A small network was shown many inputs. Here are its activations along a few directions, one row for each input.
Each table varies a few parts of the input and shows all the possible inputs, shuffled.
Descriptions start from the smaller parts, as in this example, which fits no table here: one of 3 separate values, together with either a single point or one of 9 places along a line or (one of 6 places along a line, together with one of 8 places around a ring).
Shared parts are said once, and a part with two or three values counts as separate values.

Other details of the inputs shift rows strongly along two fixed directions, in all tables alike. That doesn't count.

Rows:
R1: [-18  22  10 -16   6   4   4 -12  49   1  -1]
R2: [  5  25   1 -16 -17 -20 -28 -12  31  -9   4]
R3: [ 14 -20  70   2   2   7  32  38 -54 -15  45]
R4: [-24  19   5 -27  -2 -17 -10   7  21 -27 -13]
R5: [-17  26  11 -25   1 -20  -3 -19  33  17  -6]
R6: [-24  28   6 -25  -7 -21 -10   4  15 -23 -15]
R7: [ 47 -56  53  -4 -60  31  25  10 -49  11  28]
R8: [ 15 -23  67  -9   5   5  28  35 -60 -11  47]
R9: [ 23 -38  51  11 -34  34  -2  30 -48  17  58]
R10: [-44  19  -7 -22 -11  20 -38  32  11  -3 -14]
R11: [ 60 -51 -46  80  55  -1  23  -9 -85   8  23]
R12: [-18  24  14 -18   2 -17  -4 -19  37  12  -7]
R13: [-25  25   5 -19  -3  -2  -4   9  28 -35 -10]
R14: [  6  20   0 -11 -14 -11 -22  -3  43 -16   6]
R15: [-18  25  13 -22   1 -21  -5 -22  33  16  -7]
R16: [  5  26   1 -19 -17 -24 -29 -14  27  -5   4]
R17: [ 44 -17  62   2  -9   2  10  16 -49   6  63]
R18: [   0  -35 -114   41    2    4   23  -24  -28   -9  -88]
R19: [  6  18  -3 -21 -11 -13 -26  -6  37 -12   8]
R20: [  7  21  -3 -14 -14  -9 -20  -1  43 -15   8]
R21: [ -24  -18 -116   57   29    6   -4   -3  -27   -3  -57]
R22: [-23  29   3 -28  -6 -20  -8   7  16 -21 -13]
R23: [ 20 -24  78   8  11  11  38  15 -32  19  53]
R24: [-14  -3   8 -25 -29  20  -6  -9  35  25 -39]
R25: [ 21 -18  76   0   9   4  35   9 -45  27  53]
R26: [-16  19  11 -16   5  -7   5  -8  47   7  -3]
R27: [-13 -14   3 -28 -49  14  14 -22  37  18 -40]
R28: [  4  22   0 -10 -12   0 -22  -7  44 -22   9]
R29: [ 37 -52 -31  75  72   1  47 -16 -79  29  13]
R30: [ 44 -15  62  -1 -10  -3   9  13 -53  10  63]
R31: [-38  15   2 -15  -2  24 -31   9  32  32  -5]
R32: [-23  30   3 -31  -7 -24  -9   4  12 -17 -14]
R33: [  5  23  -3 -13 -12   1 -20  -5  43 -21  10]
R34: [  0  -4 -95  64  66  -4  19 -40   6   7 -41]
R35: [-16  16 -11 -13 -21  22 -56  15  28  10   6]
R36: [-24  29   5 -28  -7 -26 -11   2  12 -19 -15]
R37: [-22  24   2 -23  -4 -11  -2  15  27 -28 -11]
R38: [ 17 -42  64 -11 -30  36  22  39 -67   4  10]
R39: [ 64 -70 -51  75  21  31  20  -3 -93  25 -11]
R40: [-36   3   1 -12 -23  17 -13  -2  36  25  -9]
R41: [  1  -9 -98  52  67 -17  14 -39   0  16 -42]
R42: [  -5    1 -107   54   58   -7   13  -14  -14  -27  -48]
Description of these inputs: one of 3 separate values, together with either one of 4 places along a line or (one of 2 separate values, together with one of 5 places along a line).
- The inputs of R13 and R34 match in every part but the choice among 3 separate values. If R36 is changed in the same way as R13 into R34, which row does it become? => R15
- The inputs of R30 and R32 match in every part but the choice among 3 separate values. If R11 is changed in the same way as R30 into R32, which row does it become? => R4
- Start at R10 and move only the place on the line of 4, one step at a time. The first step leads to R21. Which rows follow, in order? => R38, R18
- Change only the place on the line of 5 in R2. List by row number the other rows that result. => R11, R14, R16, R28
- Change only the choice among 2 separate values in R2. List by row number the other rows that result. => R17

Rows:
R43: [-27  13  50 -48 -51  20 -25  26  34  -5   6]
R44: [ -15   -1 -115   47   31   -1  -15  -34   24   23  -66]
R45: [   6    2 -113   38   16   -8  -21  -42   24    9  -61]
R46: [-23  21  -9 -22 -11  -5 -29  14  18 -25 -10]
R47: [ 42 -23  31  38  28  -1  35  12 -72  -4  49]
R48: [ -1  29  55 -48 -33  -9 -21  -4  48  -1  34]
R49: [ 20 -21  92  10  15  13  30  38 -66   9  76]
R50: [ -5   2 -68  18   4   4 -28 -25  30  11 -38]
R51: [ 48 -43  77  12 -25  26  30  17 -64  23  58]
R52: [ 38 -48  91   1 -18  28  42  17 -61  31  50]
R53: [ 43 -57 -95  94  45  13  37 -11 -92   6 -23]
R54: [-29  32   8 -18  11 -11  -7  -2  32  -8  -2]
R55: [ -8  27   8 -18   0 -24  -8 -10  34 -23  -3]
R56: [ -6  34  65 -47 -21  -7 -20  20  35 -20  36]
R57: [ 45 -40  37  32  26   0  44  -1 -61  22  47]
R58: [ 16 -45  81   5 -19  39  29  44 -73  17  54]
R59: [ -2   5   2 -19 -31  -2 -13 -19  39   5 -19]
R60: [-12  24 -55  12  36 -26   3 -24  28 -13 -38]
R61: [-18  11  53 -48 -41  13  -7  -3  43  17  -2]
R62: [-15   2  -2 -26 -31   1  -3   0  28  -9 -27]
R63: [-17  13 -68   6  15 -25  -5 -11  14 -22 -53]
R64: [-19  22  55 -55 -43 -12 -14  18  26 -31   7]
R65: [-23  23   6 -18   2  -7  -8 -15  44  13   1]
R66: [-10  26  56 -45 -27  -2 -27   3  50   2  36]
R67: [-11   8 -10 -24 -31  11 -24   9  29 -12 -17]
R68: [-40  27  56 -55 -32   0 -13  26  24 -15   8]
R69: [ 38 -41 -33  75  60   6  26  -7 -70  29  26]
R70: [  4  18 -61  18  17 -22  -9 -35  36   1 -22]
R71: [-17  28  51 -53 -46  -9 -16  22  25 -30  12]
R72: [-24   2 -68   8   7   4  -2 -18  21  -1 -61]
R73: [ 49 -49  23  36   5  27  20  11 -68  27  37]
R74: [-12   5  62 -52 -60   9  -8  14  28 -15   7]
R75: [ -14   11 -116   50   54  -19  -11  -40   31   15  -48]
R76: [-36  22  -3 -22  -9  -5 -19  18  21 -15 -14]
R77: [-23  10   3 -19 -20  10 -12 -11  37  21 -19]
R78: [ -25   11 -117   33   46  -19   -2  -24    4  -14  -76]
R79: [ 28 -46  77   3 -22  40  19  41 -74   7  60]
R80: [-29  22  -7 -19  -9  -5 -26  18  19 -18 -14]
R81: [-21  32   1 -12   9 -11 -22   4  34 -12   1]
R82: [ 39 -54 -32  72  36  24  22  -1 -78  37   8]
R83: [ 33 -36  38  31  34  10  44  -1 -63  29  45]
R84: [-20   5  -1 -27 -27   6  -1  -1  30  -6 -30]
R85: [ 42 -52 -46  64  24  19  27   3 -88   7   1]
R86: [-12  26 -67  19  36 -19 -23 -16  27 -17 -26]
R87: [-23  31   6 -21  13 -15  -2  -7  34 -11 -10]
R88: [ 53 -39  41  34  25  11  27  11 -69  21  66]
R89: [ -5   4   0 -20 -26  -3  -7 -16  40  11 -24]
R90: [ 53 -50 -83  98  75 -12  41 -35 -75  19  -4]
R91: [ -10   14 -117   32   34  -19  -23  -12    8  -24  -60]
R92: [ 39 -36  37  25   9  10  27  31 -97  -8  47]
R93: [ -5  34  -2 -17   1 -20 -19  -6  32 -21   2]
R94: [-11  24  73 -55 -28  -9  -1  -4  52   7  25]
R95: [-12  28   8 -22   3 -25  -2  -7  37 -18  -7]
R96: [-26  22  50 -55 -32  -9  -4  18  26 -22  -2]
R97: [-33   9  -3 -24 -24  14  -9   5  27   1 -25]
- What do these inputs look like to the network? => one of 5 places around a ring, together with one of 11 places around a ring
- The inputs of R82 and R69 match in every part but the place on the ring of 5. If R73 is changed in the same way as R82 into R69, which row does it become? => R88
- Start at R74 and move only the place on the ring of 5, one step at a time. The first step leads to R64. Which rows follow, in order? => R55, R90, R59
- Start at R87 and move only the place on the ring of 11, one step at a time. The first step leads to R60. Which rows follow, in order? => R95, R55, R47, R93, R56, R86, R81, R49, R54
- Start at R58 and move only the place on the ring of 11, one step at a time. The first step leads to R97. Which rows follow, in order? => R72, R84, R62, R74, R53, R85, R67, R79, R43

Rows:
R98: [ 12 -16  20   6  -6   9   9   9 -27   6  19]
R99: [ 10 -18  23   5  -5   7  11  10 -26   7  18]
R100: [-10   9   0 -17 -11  -1  -6  -3  21  -2 -12]
R101: [ 17  -1  28   7  18  -7  12   3 -23   6  31]
R102: [-13  10   2 -15 -10  -1  -4  -4  22  -2 -14]
R103: [ -3  20   4  -9   8 -13  -7 -16  35   1   8]
R104: [-15  11  -3 -12  -7   1  -8  -2  22   0 -13]
R105: [ -5  -3 -93  38  33  -9  -2 -25   2   3 -48]
R106: [  9 -16  22   5   1  11  11  11 -26   7  17]
R107: [-10  22   0 -13   4 -13  -6   1  25 -16   2]
R108: [ 13 -16  20   7  -3  12   7  11 -26   5  18]
R109: [  7  -2  25   5  15  -6  11  16 -34 -13  25]
R110: [ 22 -31 -65  57  39   0  19 -13 -45   8 -22]
R111: [-11   8  -1 -12 -12   0 -12   1  22  -2 -10]
R112: [ -9  10  -1 -15 -17   0 -13  -2  20  -3  -6]
R113: [ 15 -17  24   4  -6   9  11   9 -26   4  16]
R114: [ -6   9  -1 -15 -16   0 -11  -3  21  -5 -10]
R115: [-16  11  -2 -13 -11  -1  -5  -3  21   0 -12]
R116: [ -8  10  -1 -13 -15   3 -15   0  21  -4  -7]
- What do these inputs look like to the network? => either one of 4 places along a line or (one of 3 separate values, together with one of 5 places along a line)
- Start at R103 and move only the place on the line of 4, one step at a time. The first step leads to R101. Which rows follow, in order? => R107, R109

Rows:
R117: [-20  17 -21 -16 -12  -8 -18   3  23 -14 -24]
R118: [  0  -1   0   6  16  -4   3   5 -18  -1   4]
R119: [  5  -7  -7  11   2   4  -6   1 -16   8   8]
R120: [-15  24 -19  -9  -2 -11 -24  -5  30  -7 -11]
R121: [-20  18 -18 -12  -4  -5 -20  -9  31  10 -15]
R122: [ 12 -12  -8  13   0  11   0   3  -7   1   8]
R123: [-17  13 -19 -12 -12  -1  -9   1  32 -18 -22]
R124: [  5 -10  -8   7  -4   8  -4   8 -21   2  -3]
R125: [ -9  19 -20  -6  -4  -3 -18  -4  39 -14 -11]
R126: [-23  16 -15 -15  -8  -2 -16  -6  27   7 -26]
R127: [  3 -15   0  10   3  13   9   2  -9   6  -3]
R128: [ -3   2   1   6  18  -4   7   3 -18   4   5]
R129: [ 11  -9  -2   9   5  -1   8 -11  -9  16   5]
R130: [-10  22 -13 -10   1 -16 -11 -18  38   1 -14]
R131: [  9  -1  -6  12   8  -2  -7   7 -16  -3  10]
R132: [  8  -5  -3  10  10   4   8   7 -11 -13   6]
R133: [  7 -11   1   7   1   2  12  -8 -13  14  -6]
R134: [ 15 -10  -6  10  -1   0   2  -8 -11   7   6]
R135: [ 16  -3  -2  13   7  -7   4  -7 -11   0   9]
R136: [ 7 -6  0 15 15  4  6  0 -4  2 10]
R137: [  7  -9  -2   6  -1  -4  12  -2 -17  -4  -3]
R138: [ 19 -11  -9  10  -3   0   0  -5 -11   3   6]
R139: [-28  19 -14 -17  -4 -10 -11  -3  26  -1 -24]
R140: [  8 -11  -5  14   3  11   3  -1  -7   4   8]
R141: [ 10  -4   1   6  13  -8  11  -5 -13  -2   3]
R142: [ -5  -3  93 -40 -37  21   9  23   5   9  37]
R143: [-17  14 -16  -9  -3   1 -11 -11  41   6 -14]
R144: [  1   0  -3   7  11  -3   1   6 -20  -5   6]
R145: [  5 -10   0   5   4  -5  14  -3 -15   1  -4]
R146: [ 0 -3  3  9 18  3 16  1 -8  0  6]
R147: [  0 -11  -2   6   2   7   0   4 -18  10  -4]
R148: [  8   4  94 -40 -31   2   2  17   5   2  49]
R149: [-13  20 -17  -6  -2  -4 -15  -8  39 -11 -10]
R150: [  4  -4  -1  10  12   4  10   3 -11  -9   7]
R151: [  1   1   0  12  16  -3   1   1 -14  11  10]
R152: [  7 -12  -2  12   7  10   5  -1  -5   9   8]
R153: [  4  -9  -5   9   7   4  -4   1 -14  13   7]
R154: [ 11 -10  -5   5  -3  -4  10   1 -17  -7  -3]
R155: [ -4  -8   0   5   7  -1   6   7 -20   2  -2]
R156: [  8 -14  -5  10  -4  14   5   6 -11  -2  -2]
R157: [ -4  -9   3   8   9   6  18   3 -10   3  -1]
R158: [-17  22 -17 -10   2 -11 -22  -6  32  -2 -13]
R159: [ 4 -4  2 15 17  4 10 -1 -4  7 11]
R160: [-21  20  76 -61 -56  14 -16  18  47  -8  18]
R161: [  7  -1   2   6  15  -9  15  -7 -13   3   3]
R162: [  2  -9  -5   7  -2   8  -1   4 -20   5  -3]
R163: [ 15  -3  -4   7   6  -7   7  -1 -15 -10   4]
R164: [ 10 -13  -1   6   0   2   9  -6 -13   9  -6]
R165: [-21  14 -16 -12  -9  -2  -7  -3  33 -14 -22]
R166: [  5  -1  -5   6   9  -3  -1  10 -20  -9   5]
R167: [-18  19 -13 -13   4  -6  -8  -6  37 -12 -16]
R168: [  9  -8 -10  10   0   5  -9   5 -17   4   8]
R169: [ 14 -11  -3   9   4  -1   4  -9  -9  11   5]
R170: [ 10  -4  87 -44 -50  12   1  23  -2  -2  37]
R171: [ 12 -12  -4   7  -5   3   7  -5 -15   4  -5]
R172: [-10  22 -16 -15  -4 -16 -10 -13  31 -15 -18]
R173: [ -3  -6  -3   6   2   0   4   7 -22  -3  -1]
R174: [ -2 -12   1   8   7   6  14   5 -10  -1  -2]
R175: [ -2  20 -20  -9  -7 -15 -18 -12  35 -12 -13]
R176: [  2  -8   2   5   5  -5  17  -5 -14   6  -4]
- What do these inputs look like to the network? => one of 3 separate values, together with one of 4 places along a line, together with one of 5 places around a ring
- The inputs of R161 and R133 match in every part but the place on the ring of 5. If R132 is changed in the same way as R161 into R133, which row does it become? => R156
- The inputs of R165 and R149 match in every part but the place on the ring of 5. If R139 is changed in the same way as R165 into R149, which row does it become? => R151
- Change only the choice among 3 separate values in R167. List by row number the other rows that result. => R118, R141
- Start at R156 and move only the place on the line of 4, one step at a time. The first step leads to R160. Which rows follow, in order? => R127, R142
- Change only the choice among 3 separate values in R168. List by row number the other rows that result. => R122, R138
- Start at R121 and move only the place on the line of 4, one step at a time. The first step leads to R153. Which rows follow, in order? => R119, R168
- Change only the place on the ring of 5 in R120. List by row number the other rows that result. => R119, R144, R162, R173
- Start at R145 and move only the place on the ring of 5, one step at a time. The first step leads to R141. Which rows follow, in order? => R148, R169, R164
